Here are a small network's activations along a few directions, averaged over the inputs that share one value of a field.
Related values have similar rows: they may be neighbours, one step apart, or belong to one group.
(in the rows, 500 means zero)
Random noise pushes rows far along 3 fixed directions. That doesn't count. These rows show it; they differ only by the noise:
[677 440 595 486 494 504 418 583 390 505 548 482 576]
[724 494 478 424 413 470 410 640 523 650 460 438 357]
[757 529 530 486 362 466 359 762 507 706 485 400 411]
[711 492 457 417 390 459 411 637 560 681 442 431 330]
[360 219 333 264 548 437 632  34 665 444 378 602 371]


Zelob, 9 values:
b7: [329 593 500 365 386 423 396 524 696 798 384 450 362]
b8: [644 508 401 333 529 479 511 619 438 412 444 471 202]
b2: [ 82 590 539 779 438 549 575 420 563 657 478 505 735]
b3: [346 525 703 509 798 587 549 273 237 323 650 631 674]
b9: [737 709 549 766 417 569 442 968 461 405 567 465 734]
b4: [533 479 458 439 367 422 488 656 465 544 455 387 410]
b1: [349 309 636 581 369 362 423 516 558 518 614 454 814]
b5: [167 485 605 828 620 596 636 316 390 274 639 576 872]
b6: [475 601 444 592 670 625 617 305 543 236 561 612 553]
Zelob is arranged as 3 separate groups.
Which other values are in the same group as b3? Give them in the order they are listed.
> b7
Which other values are in the same group as b5? Give them in the order they are listed.
> b2, b9, b6

Nebob, 9 values:
g1: [681 726 468 656 449 641 441 709 461 527 546 424 453]
g9: [480 277 520 396 567 447 545 427 404 330 520 550 580]
g7: [145 408 598 702 611 498 620 215 551 433 532 614 697]
g3: [593 481 500 547 354 485 451 672 606 516 432 452 580]
g5: [563 660 450 365 533 539 449 470 482 634 471 448 172]
g2: [754 715 437 563 448 430 426 918 531 767 468 479 349]
g8: [433 420 478 315 594 495 531 345 433 446 532 517 413]
g6: [487 453 601 401 522 419 489 492 386 420 539 500 619]
g4: [647 564 395 521 378 572 460 550 621 558 429 434 372]
Nebob is arranged as 3 separate groups.
Which other values are in the same group as g9? Give them in the order they are listed.
> g5, g8, g6
Which other values are in the same group as g7? Give them in the order they are listed.
> g2
